A small network was shown many inputs. Here are its activations along a few directions, one row for each input.
In each table, some parts of the input vary, and every possible input appears once, in random order.
A made-up example of a description, with smaller parts first: line(6) and (point or ring(11) or (values(2) and ring(8))).
Shared parts are said once, and a part with two or three values counts as separate values.
In the rows, zero is written as 128.

Rows:
row 1: [131,4,67,127,145,70,133,151,204,18,123,170,188,165,76,160,143,125,178]
row 2: [69,27,124,110,121,29,160,147,225,106,4,163,176,110,21,159,121,102,246]
row 3: [164,154,104,128,102,153,102,162,133,181,151,109,106,98,151,141,131,135,125]
row 4: [132,154,140,140,97,145,120,162,65,162,121,133,145,131,104,142,117,158,138]
row 5: [142,160,119,161,95,168,127,153,126,174,139,120,123,97,137,137,134,165,138]
row 6: [106,118,131,144,105,124,98,80,90,115,126,139,123,168,99,104,132,153,118]
row 7: [74,39,161,122,181,41,163,72,195,31,83,136,164,123,217,178,145,114,233]
row 8: [129,167,157,144,130,159,153,134,96,151,153,121,124,115,107,118,126,119,138]
row 9: [144,177,113,91,164,140,140,150,119,139,162,131,120,130,125,124,106,121,118]
row 10: [152,163,80,112,112,151,140,172,147,139,151,130,111,106,158,113,94,151,123]
row 11: [141,153,144,88,183,116,147,113,133,121,152,139,112,168,135,83,119,112,99]
row 12: [101,135,150,143,155,134,107,54,121,111,158,117,113,144,94,92,155,124,112]
row 13: [132,136,140,148,89,158,132,135,130,127,105,117,126,89,167,163,145,148,102]
row 14: [138,125,87,100,116,163,128,151,153,128,108,124,118,115,188,159,102,146,95]
row 15: [148,120,116,125,101,154,116,141,134,151,116,120,105,98,180,176,134,107,93]
row 16: [158,174,130,115,144,133,131,135,107,168,161,102,117,129,120,140,135,96,121]
row 17: [126,145,186,130,159,141,126,106,114,152,138,111,119,162,113,96,153,135,119]
row 18: [143,126,164,116,162,136,129,105,117,159,151,119,101,160,130,87,125,80,111]
row 19: [134,118,122,155,52,136,130,157,95,121,78,140,150,89,166,166,125,167,102]
row 20: [115,118,130,127,168,123,96,62,125,118,172,116,95,136,104,89,138,73,98]
row 21: [105,138,99,104,173,122,131,70,146,88,166,122,105,172,118,76,110,101,98]
row 22: [121,146,173,153,132,102,127,146,74,115,111,128,159,138,100,94,134,125,103]
row 23: [141,147,107,161,59,147,107,184,93,168,113,136,142,103,133,146,120,189,135]
Question: What do these inputs look like to the network?
Answer: values(3) or (line(4) and line(5))
Question: Which other rows does row 17 become when the line(4) part takes its other values? List them by row number.
Answer: row 11, row 18, row 22
Question: List by row number the other inputs of the same sort as row 7.
Answer: row 1, row 2

Rows:
row 24: [166,111,90,158,34,175,118,222,152,158,98,160,147,70,135,159,128,172,120]
row 25: [182,210,120,50,147,135,107,181,111,226,153,171,83,140,157,79,86,135,96]
row 26: [62,121,107,193,72,118,96,107,130,131,94,122,138,68,89,160,142,150,181]
row 27: [168,172,115,126,64,146,178,249,132,171,86,123,154,65,190,212,113,165,159]
row 28: [120,184,125,136,128,155,109,85,53,167,160,110,116,154,7,69,119,92,70]
row 29: [124,136,208,138,153,116,125,105,62,153,128,133,136,171,66,72,143,95,107]
row 30: [163,113,115,93,203,159,134,51,225,111,213,78,79,158,185,106,158,68,111]
row 31: [72,50,189,174,97,76,105,110,127,114,50,140,145,110,141,184,166,135,194]
row 32: [118,121,156,76,214,93,164,82,92,69,142,134,140,225,83,67,102,109,99]
row 33: [177,191,113,169,126,201,72,119,85,167,237,120,95,72,163,69,138,140,70]
row 34: [117,52,83,102,175,73,163,104,215,35,125,106,143,145,153,185,133,97,180]
row 35: [66,75,117,122,123,89,164,121,154,36,49,138,160,157,166,173,108,177,152]
Question: What do these inputs look like to the network?
Answer: values(2) and line(6)
Question: Changing only the line(6) part turns row 31 into row 27. The same change can be made to row 29. Which row results?
Answer: row 25
Question: Which other rows does row 32 become when the values(2) part takes its other values? List them by row number.
Answer: row 35
Question: Which other rows does row 34 become when the values(2) part takes its other values? List them by row number.
Answer: row 30

Rows:
row 36: [86,69,133,151,111,88,134,132,138,79,76,142,160,133,112,166,136,156,180]
row 37: [90,54,163,97,212,66,130,44,178,79,133,153,131,198,36,46,138,86,174]
row 38: [133,148,135,159,94,153,87,144,79,164,143,135,122,149,105,125,144,165,108]
row 39: [102,90,120,161,99,97,133,153,146,112,85,138,161,102,105,169,138,127,177]
row 40: [130,178,143,157,86,158,115,150,95,177,120,127,125,105,115,97,129,129,86]
row 41: [168,182,121,120,142,172,119,111,92,142,192,100,101,118,146,91,122,113,61]
row 42: [128,93,89,100,127,101,153,155,164,87,92,147,146,120,143,155,102,127,138]
row 43: [140,183,157,113,154,161,99,84,89,173,171,109,79,144,186,104,131,121,78]
row 44: [129,91,123,126,102,112,147,165,163,125,87,141,148,100,125,171,129,135,179]
row 45: [105,111,141,127,174,106,148,89,157,91,137,104,128,137,186,163,141,120,171]
row 46: [126,91,81,112,138,120,127,108,193,92,134,123,118,119,147,147,127,117,141]
row 47: [167,187,149,126,99,161,139,178,95,184,132,116,124,122,131,118,127,131,90]
row 48: [161,189,108,115,128,169,132,150,74,158,163,129,122,119,128,113,101,135,82]
Question: What do these inputs look like to the network?
Answer: point or (values(2) and line(6))
Question: Which other rows does row 41 become when the values(2) part takes its other values? List them by row number.
Answer: row 46

Rows:
row 49: [164,199,140,148,107,195,107,144,64,174,180,115,104,113,170,112,130,154,54]
row 50: [160,213,164,154,104,192,125,145,66,199,155,107,116,118,148,113,119,134,84]
row 51: [101,131,149,120,140,138,134,87,126,129,130,129,132,145,97,89,124,133,133]
row 52: [157,113,97,115,103,122,149,182,143,127,113,151,139,120,110,150,92,142,148]
row 53: [126,126,106,119,159,109,135,110,130,113,151,119,111,128,133,133,122,116,151]
row 54: [140,107,110,148,105,113,114,174,119,121,121,165,141,134,117,148,123,160,138]
row 55: [102,104,121,136,100,119,123,122,119,96,102,119,125,114,138,157,145,129,112]
row 56: [107,122,138,150,94,110,122,136,135,155,98,132,138,105,99,149,136,134,166]
row 57: [120,114,105,133,113,112,132,122,142,105,117,132,118,88,135,156,114,106,128]
row 58: [112,109,112,158,102,128,107,139,143,134,119,139,145,117,127,157,139,147,141]
row 59: [114,121,157,124,136,102,143,115,146,121,95,133,135,124,150,122,135,130,137]
row 60: [124,114,119,95,158,124,138,129,155,112,129,125,126,127,160,141,124,104,151]
row 61: [120,100,159,142,105,119,149,120,131,124,95,125,131,109,110,151,128,115,136]
row 62: [119,125,159,122,149,112,150,101,126,133,141,126,139,150,115,117,142,136,151]
row 63: [154,132,111,111,152,110,120,130,140,132,159,127,115,133,86,90,126,92,106]
row 64: [125,124,90,129,105,123,120,134,152,133,121,144,141,80,121,146,120,134,149]
row 65: [130,123,121,124,136,129,105,103,110,115,143,136,137,163,97,91,126,109,94]
row 66: [172,217,111,135,117,197,124,164,86,179,175,100,100,100,169,116,119,127,69]
row 67: [126,120,107,100,140,120,156,125,167,108,98,123,127,122,166,141,112,120,126]
row 68: [140,113,141,135,105,124,145,184,124,127,104,152,167,128,102,120,129,154,153]
row 69: [114,110,122,129,139,120,128,121,140,92,96,127,123,139,169,139,142,135,118]
row 70: [123,105,142,126,154,108,102,121,134,114,129,122,119,146,161,156,142,122,150]
row 71: [124,113,169,125,146,103,116,125,136,124,118,118,128,139,147,127,148,108,170]
row 72: [130,111,135,115,149,125,139,110,121,107,142,110,130,157,127,136,148,153,132]
row 73: [131,129,151,128,150,128,134,115,121,144,133,137,144,159,71,89,126,96,115]
row 74: [125,129,101,112,146,145,128,104,149,109,146,118,116,138,120,95,115,120,127]
row 75: [97,131,121,122,141,127,112,93,130,125,147,125,111,159,112,116,130,146,114]
Question: What do these inputs look like to the network?
Answer: values(3) and (point or line(8))
Question: Changing only the values(3) part turns row 51 into row 74. The same change can be made to row 62. Which row results?
Answer: row 53
Question: Which other rows does row 65 become when the values(3) part takes its other values? List them by row number.
Answer: row 63, row 73
